Each row below holds a small network's activations on one input, seen along a few directions.
In each table, some parts of the input vary, and every possible input appears once, in random order.
Descriptions start from the smaller parts, as in this example, which fits no table here: one of 2 separate values, together with either a single point or one of 9 places around a ring or (one of 4 places along a line, together with one of 5 places around a ring).
Shared parts are said once, and a part with two or three values counts as separate values.

Other details of the inputs shift rows strongly along two fixed directions, in all tables alike. That doesn't count.

Rows:
row 1: [ -4   2  13 -10  -3   2  -3   3 -11 -14   5]
row 2: [ -8  -1 -25   5  11  -2 -14  11  13   9  -5]
row 3: [-3 -7  3 15  0 -2  9 -3  8  6 -2]
row 4: [  3  -1   6 -14   1   5   3  -6 -13  -8  10]
row 5: [ 4 11  6 12  1  3  8 -1 -3  6 -7]
row 6: [ -5  -3 -28   4  11   1 -12   7  13  10  -6]
row 7: [  3   7  -8  10   6   1  -5   8   0   1 -12]
row 8: [  2  -4   8 -11  -4   1  -2  -3 -13 -11   5]
row 9: [ -1  -3   3 -17 -10  -3  -4  -1   2  -7   6]
row 10: [ 0 -1  6 19  7  3  7  0 -3  0 -5]
row 11: [  2   8   9 -17  -4   4   2  -4 -11  -7   7]
row 12: [-5 -8  5 17  1 -4  8 -2  9  4 -3]
row 13: [ 1  3  7 17  6  3  8  1 -5  4 -3]
row 14: [ 1  9  1 13  3  3  3  4 -3  4 -8]
row 15: [ -2  -1  10 -11   1   4   1  -2 -13 -10   9]
row 16: [  0   3  -7 -19   6   5  -8   2 -10  -7   9]
row 17: [  8   5  16 -18  -9   1   9  -9 -14 -10   6]
row 18: [ 2  0  4 17  6  4  9 -1 -5  2 -4]
row 19: [-1  2  9 18  7  2  7  3 -3  1 -5]
row 20: [ 9  9  4 11  0  1 10 -1 -4  5 -9]
row 21: [ -5  -2 -22 -21  12   7 -20   8  -7 -10   5]
row 22: [-10 -11  13  -9  -4  -5  -1  -1   1 -11  10]
row 23: [ 1 -6  4 16 -5 -7  5 -4  9  5 -4]
row 24: [  4  -1   8 -19 -12  -2   3  -6   1  -4   8]
row 25: [ 3  7  4  7 -5 -2 10 -4 10 13 -2]
row 26: [ -8   9 -53  -8  16   1 -34  21  19  11 -10]
row 27: [ 2  0  4  9  0 -2 11 -5  8 13  0]
row 28: [ -8  -3   5 -14  -8  -3  -6   2   2  -8   8]
row 29: [ -5  -3 -14 -19  -4  -3 -17   8   5  -8   3]
row 30: [ 9  3  3 13  1  1  8 -5 -5  6 -7]
row 31: [ 2 -5  3 14 -6 -5  6 -4  8  7 -4]
row 32: [ 1  0  6 15 -7 -7  6  0  9  4 -6]
row 33: [  6   0 -14   3   0  -2  -2  -3  11  14  -4]
row 34: [ -8  -7  -7 -18   1  -1 -11   3   3  -5   9]
row 35: [ -1 -10   4 -17 -10  -3  -4  -6   0  -8   9]
row 36: [  8   0   5 -17  -3   2   1  -8 -12  -6   6]
row 37: [ 6  7  5 13 -1  1  8  1 -4  3 -9]
row 38: [  1  -5  10  -9  -3   0  -4  -2 -11 -14   4]
row 39: [-4  1  8 15 -5 -5  5  1 10  5 -4]
row 40: [  1  -2 -14   4   5   0   0  -1  11  13  -2]
Description of these inputs: one of 2 separate values, together with one of 4 places along a line, together with one of 5 places around a ring.
The inputs of row 33 and row 36 match in every part but the choice among 2 separate values. If row 29 is changed in the same way as row 33 into row 36, which row does it become? -> row 37
Which other rows does row 31 become when the place on the line of 4 takes its other values? List them by row number. -> row 23, row 33, row 35
Which other rows does row 38 become when the place on the line of 4 takes its other values? List them by row number. -> row 8, row 30, row 36
Which other rows does row 2 become when the choice among 2 separate values takes its other values? List them by row number. -> row 13

Rows:
row 41: [  5   1  13  37   1   0  22  -6   5  15 -10]
row 42: [  6   3  22  40  -6  -6  25  -4   8  14 -13]
row 43: [ 4 -4 -3 -3 -1 -2 -1 -2  1  0  0]
row 44: [  4   2  11 -24   2   8  -4  -3 -29 -22  11]
row 45: [  7  11  15  -7  -1   6   3  -1 -20 -11  -1]
row 46: [  2   8 -34   9  12  -1 -13  12  16  16 -14]
row 47: [ 0 -1 11 17 -2 -3 11  0  4  4 -5]
row 48: [  2   5 -11   2   1   1  -2   2   6   8  -5]
row 49: [ -2  -7  16 -24 -11   0   5  -8  -8 -15  13]
row 50: [  3   3  14 -24   1   9   0  -3 -28 -21  11]
row 51: [-4  0  1  0 -2 -4 -6  3  3 -2  0]
row 52: [-1  1  9 15 -1 -3  8 -1  5  6 -3]
row 53: [  0  11 -40   5  12  -2 -21  14  17  17 -14]
row 54: [-1  1 -3 -5  0  1  1 -1  2  4  4]
row 55: [ 0  1  8 17 -4 -3  8  0  4  2 -7]
row 56: [ 1 -5  6 17  1 -2  7 -1  2  3 -4]
row 57: [  2  -4   5 -11  -6   1   3  -6  -4  -4   7]
row 58: [-12  -8 -14 -35   4   1 -26   7  -4 -19  14]
row 59: [ 2  3 14 35  2 -2 22 -4  8 17 -9]
row 60: [  0   6 -55   0  22   1 -31  16  16  16 -12]
row 61: [  2   0   9 -10 -11  -3   3  -4  -2  -6   3]
row 62: [-5 -2 -2  0  2  2 -1  2  0 -2  2]
row 63: [ 3  3  0 -3 -7 -2  0 -1  2  2 -1]
row 64: [  3   6  17 -26  -2   8  -1  -2 -26 -22  10]
row 65: [ 2 -2 -2 -3 -2  0  2 -3  1  0  0]
row 66: [-4 -5 -1  1  2  1 -2  1  0 -4  0]
row 67: [-3 -6  0  1  2 -1 -1  2  1 -3  1]
row 68: [  1  -3   8 -10  -5   0   3  -7  -3  -2   9]
row 69: [ 1  1 -2 -4 -4 -1  1 -1  2  0 -1]
row 70: [-4  0  1  0 -2 -2 -5  3  2 -1  1]
row 71: [ -2  -6  14 -26 -11   1   3  -7  -9 -13  15]
row 72: [ -1  -2   6 -13  -4  -1   3  -4   0  -3   8]
row 73: [  3   1 -19   1   5   1  -8   2   4   7  -4]
row 74: [  2   4 -12   2   0  -3  -6   5   8   6  -7]
row 75: [-2 -2  5 15  3  0  7 -2  3  6 -1]
row 76: [-6 -2  0 -1  3  1 -1  2  1  0  3]
row 77: [  0  -4   3 -13  -4  -1   1  -2  -1  -5   6]
row 78: [ -9  -2  -8 -15   2   1 -15   6   0  -8   6]
row 79: [  3   1   2  31   6  -3  10  -2   7  15 -10]
row 80: [  0   5 -47   4  18   1 -22  15  16  15 -13]
row 81: [  4 -10  33 -13 -18  -2  16 -17 -13 -14  13]
row 82: [ 2 -2 -4 -4  0  0 -3 -3  0  3  3]
row 83: [  4  12 -11  -7  13  10  -6   7 -15  -5  -3]
row 84: [  0  10 -37   7  14   0 -16  11  16  18 -12]
row 85: [-4 -2 -1  0  0  0 -3  3  2 -5 -1]
row 86: [ -9  -6  -6 -32  -5   0 -22   7  -6 -21  11]
row 87: [ -5  -7  -7 -12   2   1 -13   3  -5  -9   5]
row 88: [  4   1  19  39  -1  -3  27  -5   7  15 -11]
row 89: [ 1 -4  4 16  1 -1  6 -2  1  2 -5]
row 90: [ -9  -5 -12 -16   4   2 -14   7  -1 -11   4]
row 91: [ 0 -3  3 15  3 -1  4 -2  1  6 -2]
row 92: [  1  -8  29 -18 -14  -2  12 -14  -9 -12  17]
row 93: [  8   3  37  46 -10  -3  38 -13   3  16  -9]
row 94: [  2   6 -10   2  -1  -2  -5   3   7   9  -5]
row 95: [  0   0   7 -12  -7   0   1  -4  -1  -2   7]
What do these inputs look like to the network? -> one of 5 places along a line, together with either a single point or (one of 2 separate values, together with one of 5 places around a ring)
The inputs of row 54 and row 68 match in every part but the place on the line of 5. If row 62 is changed in the same way as row 54 into row 68, which row does it become? -> row 41
Which other rows does row 55 become when the place on the ring of 5 takes its other values? List them by row number. -> row 42, row 51, row 70, row 86
List by row number the other rows that have the place on the line of 5 in common with row 52. -> row 46, row 47, row 48, row 64, row 69, row 78, row 84, row 85, row 93, row 95

Rows:
row 96: [ -7   1 -42 -21   6  -1 -29  13  13   2  -5]
row 97: [ 14  11  38  35 -11   0  40 -18  -3  15  -6]
row 98: [ 10  15 -32   0  16  12 -12  10  -5   9 -10]
row 99: [-11 -14   2 -42  -8  -5 -17   2  -5 -28  20]
row 100: [  6 -12  47  27 -23 -10  41 -24  13  11   6]
row 101: [ 13   4  40  37 -13  -5  37 -14   1  13  -7]
row 102: [ -6 -14   7   1  -8 -13   6  -5  12  -1   8]
row 103: [-12 -23  46 -45 -26  -1   5 -12 -20 -41  31]
row 104: [  6   3  39   3 -12  -2  25 -11 -12  -6   9]
row 105: [  2  10 -32  38  12  -2   0  12  26  30 -25]
row 106: [ -5   8 -28   9  18   7 -16  13   1   4 -10]
row 107: [ -1  10 -35  -9  24   8 -29  18 -14  -4  -7]
row 108: [  4  18 -31  39  24   5  -1  12  13  29 -26]
row 109: [ -8 -16  48 -46 -25   0   3 -14 -26 -41  29]
row 110: [ -5  -2 -10 -33  -6   1 -21   0  -6 -16   7]
row 111: [  3   7 -29 -30  17   8 -25  11 -14 -10   1]
row 112: [  4   7   5  52   5  -1  17  -1   7  21 -21]
row 113: [-12 -12 -37 -13  11  -2 -31  16  20   1   5]
row 114: [ 14  12  14  37   8   8  27  -7 -11  16 -15]
row 115: [ -9 -13 -11 -37 -10  -6 -21   1  10  -6  17]
The inputs of row 105 and row 100 match in every part but one. If row 103 is changed in the same way as row 105 into row 100, which row does it become? -> row 113
What do these inputs look like to the network? -> one of 4 places along a line, together with one of 5 places along a line
Which other rows does row 97 become when the place on the line of 4 takes its other values? List them by row number. -> row 104, row 106, row 108
